Each row below holds a small network's activations on one input, seen along a few directions.
In each table, some parts of the input vary, and every possible input appears once, in random order.
Descriptions start from the smaller parts, as in this example, which fits no table here: one of 5 places around a ring, together with either a single point or one of 9 places around a ring or (one of 2 separate values, together with one of 6 places along a line).
Shared parts are said once, and a part with two or three values counts as separate values.

Other details of the inputs shift rows strongly along two fixed directions, in all tables alike. That doesn't count.

A family of inputs:
r1: [ 0.94  3.00  0.59 -1.16  0.45 -0.68 -2.22  0.55 -1.34 -0.31  2.14  2.53
 -4.16 -1.81  1.12 -1.66]
r2: [-1.13 -2.03 -2.05 -3.00 -1.46 -0.70  0.94 -4.60 -1.74  1.41  1.18  0.40
  2.38  2.78 -2.66  0.40]
r3: [ 0.44  1.35  0.47 -1.45 -1.22 -1.20 -0.62  0.00 -0.60  0.43  2.14  1.64
 -5.02 -1.97  2.93 -1.74]
r4: [ 1.35  3.15  0.41 -1.30  0.26 -2.42 -1.01  0.85 -1.72 -0.71  2.62  0.78
 -3.67 -2.40  0.98 -2.84]
r5: [-0.78 -2.06  1.37  4.89  1.21  0.90  0.84  3.18  1.46  1.04 -4.22 -3.48
  6.22 -0.06 -0.55  2.54]
r6: [-0.36 -4.08  0.22  5.01  0.83  2.58  1.98  1.77  2.97  0.08 -4.27 -3.55
  3.23  0.60 -2.25  3.74]
r7: [-1.26 -1.17  1.64  5.68  1.14  1.41  0.53  1.95  1.33  0.26 -4.04 -3.00
  6.52  0.66 -0.57  3.21]
r8: [-1.04 -2.10 -0.39 -3.51  0.63 -0.63 -1.45 -5.03 -1.33  0.73  0.71 -0.23
  4.86  4.78 -1.66  1.01]
r9: [ 1.74  1.52  1.74  6.39  2.04  1.25 -0.04  8.19  2.04 -1.08 -2.92 -1.22
 -2.00 -5.31  0.55  0.98]
r10: [-1.05 -3.09  0.53  5.79 -0.23  1.78  1.98  2.41  2.06  1.10 -4.99 -2.85
  3.62 -0.14 -0.75  3.22]
r11: [ 0.57  4.25  0.74 -1.18  0.08 -0.54 -0.98 -0.34 -0.63 -2.55  1.38  1.94
 -3.58 -1.19  2.49 -3.06]
r12: [-1.85 -0.64 -0.98 -3.11 -0.14 -1.32 -1.07 -4.92 -2.23  0.93  1.72 -0.05
  5.44  4.42 -2.50  0.20]
r13: [ 1.92  1.02  2.22  6.27  2.62  0.68  0.19  7.16  2.28 -2.34 -3.32 -2.88
 -2.66 -4.70  1.31  1.01]
r14: [ 0.83  2.55 -0.86 -1.44 -1.15  0.00  1.10 -0.40  0.18 -1.33  0.90  1.96
 -5.80 -1.08  2.30 -2.65]
r15: [ 0.43  2.73 -0.40 -2.17 -0.91 -0.10  0.61  0.10  0.73 -1.62  1.93  2.08
 -5.02 -1.23  2.49 -2.38]
r16: [-0.85 -0.58 -1.10 -4.34 -0.37 -0.47 -0.27 -3.46 -0.89  0.22  0.44  0.39
  4.87  3.67 -0.57 -1.25]
r17: [ 1.18  1.14 -0.44 -1.97 -0.89 -0.02 -0.73  0.99 -0.36  0.37  2.84  2.72
 -5.46 -2.11  0.92 -1.12]
r18: [ 1.50  0.81 -0.49 -1.41 -1.30  0.23 -0.18  0.49 -1.03  0.66  1.91  2.57
 -6.28 -2.08  0.57 -1.53]
r19: [-1.55 -1.99 -1.77 -3.85 -1.13 -0.90  0.52 -4.39 -0.99  1.44  2.35  0.42
  3.63  3.27 -2.61  0.65]
r20: [-1.02 -3.76 -1.45 -4.13 -0.47  0.16 -0.11 -4.48 -0.19  1.28  1.48 -0.16
  2.88  3.89 -1.57  1.25]
Each input here is: one of 4 places along a line, together with one of 5 separate values.
Changing only the choice among 5 separate values turns r5 into r16. The same change can be made to r7. Which row results?
> r11
Start at r2 and move only the place on the line of 4, one step at a time. The first step leads to r19. Which rows follow, in order?
> r4, r12
Change only the choice among 5 separate values in r19. List by row number the other rows that result.
> r3, r15, r17, r20

A family of inputs:
r21: [-0.75 -2.69  1.17  2.00  2.51  0.38 -0.75  1.14  0.48  0.42 -2.75 -3.51
  9.05  2.15 -1.91  2.45]
r22: [ 0.28  1.95  1.39  5.19  1.34  2.89  2.30  4.91  4.83 -3.98 -4.69 -1.60
 -1.58 -1.81  3.03  0.65]
r23: [-0.36 -0.46 -2.68 -4.49 -1.63 -0.22  0.28 -3.76 -1.63  1.10  2.99  2.37
  0.83  2.54 -2.95 -0.67]
r24: [-0.42 -3.32 -2.82 -5.81 -2.30  1.84  1.28 -4.93  1.27  0.40  1.65  2.12
 -1.01  3.73 -0.48 -0.35]
r25: [-0.24 -5.15 -0.50  1.83  1.46  0.92 -0.13  1.58  1.26  2.19 -2.41 -2.77
  6.67  1.64 -3.81  4.07]
r26: [ 0.20  5.77  0.82 -0.23 -0.89 -2.13  0.22  0.32 -0.92 -2.44  1.91  1.59
 -6.23 -2.79  3.69 -3.98]
r27: [-1.22 -1.27 -2.38 -3.91 -2.73 -0.66  1.57 -4.91 -1.14  1.71  2.67  1.47
  0.18  2.38 -1.50 -0.32]
r28: [-0.52 -0.94  0.72 -4.42 -0.43 -2.04 -2.17 -4.28 -3.48  2.73  1.74  0.91
  2.12  2.65  1.58 -1.86]
r29: [-1.10 -0.42  0.06 -3.75 -0.89 -1.71 -0.81 -5.63 -2.81  1.03  1.09  0.21
  1.12  3.37  1.36 -1.74]
r30: [ 0.82  3.59  2.77  6.14  2.93  0.49 -1.14  6.47  1.79 -2.97 -2.21 -1.67
  0.84 -3.71  0.28  1.07]
r31: [ 1.11  6.75  0.65 -0.91  0.26 -1.59 -0.99  1.49 -1.31 -3.06  2.21  2.53
 -6.01 -3.35  2.35 -4.35]
r32: [-1.24 -5.65 -0.74  3.31 -0.62  1.71  2.17 -0.98  1.37  2.20 -3.47 -2.87
  4.93  2.00 -2.92  4.34]
r33: [ 2.21  3.61  0.13 -1.48  0.61 -1.17 -2.30  2.23 -1.25 -0.75  4.31  2.95
 -8.06 -3.94  0.53 -1.96]
r34: [ 1.22 -1.78  1.41  6.53  0.38  1.30  0.49  6.35  1.55  1.42 -3.04 -1.72
 -2.86 -4.86  0.76  2.64]
What is each input in this table made of?
> one of 2 separate values, together with either a single point or one of 6 places around a ring
Changing only the choice among 2 separate values turns r34 into r28. The same change can be made to r33. Which row results?
> r30
Change only the choice among 2 separate values in r29. List by row number the other rows that result.
> r32
Change only the choice among 2 separate values in r24. List by row number the other rows that result.
> r22

A family of inputs:
r35: [-0.04  4.16 -0.81 -3.61 -1.10 -2.62 -1.24 -0.86 -1.88 -0.37  4.21  3.15
 -2.22 -0.85  0.14 -2.60]
r36: [-1.43 -6.34 -2.04 -5.80 -0.86 -1.30 -1.40 -7.06 -2.90  5.38  1.19  0.36
  6.13  6.36 -2.63  1.46]
r37: [-0.48 -5.96  1.14  2.74  0.71  1.29  0.89  1.35  1.60  3.02 -4.33 -2.98
  5.62  0.87 -0.78  4.19]
r38: [-0.60  0.02  0.64  2.88  1.59  2.61  0.82  1.91  2.96 -1.75 -3.48 -1.83
  6.28  2.37 -1.83  2.23]
r39: [ 0.97 -0.22 -1.66 -5.85 -2.19  0.23 -0.65 -3.42 -0.48  0.01  3.08  3.21
 -5.36  0.93  0.62 -2.41]
r40: [-2.23 -5.07 -3.63 -6.09 -2.40  1.42  0.77 -6.72 -1.32  3.67  1.26  2.19
  6.04  5.74 -3.39  1.06]
r41: [ 0.74  3.82 -0.77 -5.33  1.35 -0.82 -1.37 -2.15 -0.16 -2.74  3.48  2.32
 -3.09  0.94  1.93 -3.14]
r42: [-1.73 -4.09 -1.73  3.30 -0.80  2.43  2.94  2.03  2.45  2.21 -2.29 -2.21
  5.92  1.29 -4.62  3.99]
r43: [-1.32 -1.00  1.22  4.23  2.10  0.20 -0.91  1.52 -0.04 -0.08 -2.79 -3.40
  7.07  0.61 -2.88  3.28]
r44: [ 1.33  2.95  3.17  4.89  2.40 -1.17 -2.58  5.59 -0.59 -0.80 -1.26 -1.36
 -2.64 -4.23  2.58 -1.22]
r45: [ 2.00  2.29  3.68  3.98  1.97 -0.62 -1.92  5.59 -0.13 -0.87 -1.33 -1.82
 -2.06 -4.69  4.49 -1.25]
r46: [-1.24  0.99 -0.59 -3.55 -3.52 -0.69  1.32 -6.22 -1.08  0.27  2.17  2.25
 -5.57  1.68  4.34 -2.59]
r47: [ 1.33 -0.04 -1.41 -4.24 -1.43 -1.53 -0.16 -3.26 -2.65  1.20  4.97  2.30
 -5.30 -0.32 -1.23 -1.96]
r48: [ 1.13  4.38  2.10  5.00  1.66 -0.81 -0.53  4.52  0.59 -2.58 -0.23 -0.51
 -2.99 -5.02 -0.40 -0.31]
r49: [ 1.04  4.47  1.06  4.24  0.82  0.88  0.42  5.59  1.12 -2.69 -1.41  1.23
 -2.59 -3.97  1.66 -0.85]
r50: [-0.39  4.01 -0.25 -3.62 -1.76 -2.49  1.10 -4.62 -1.87 -2.11  0.76  0.78
 -3.41  1.02  4.34 -5.27]
r51: [ 1.39  0.17  0.26  2.97  0.74  1.78  1.30  4.85  3.76 -3.41 -1.19 -0.40
 -6.20 -3.64  1.20  0.47]
r52: [-0.47 -4.54 -0.38  3.86  0.72  1.21  1.21  1.33  0.62  1.64 -2.80 -3.28
  4.37  0.92 -3.55  4.92]
What is each input in this table made of?
> one of 2 separate values, together with either a single point or one of 8 places along a line
Changing only the choice among 2 separate values turns r45 into r37. The same change can be made to r43. Which row results?
> r52
Change only the choice among 2 separate values in r51. List by row number the other rows that result.
> r41
Change only the choice among 2 separate values in r46. List by row number the other rows that result.
> r50
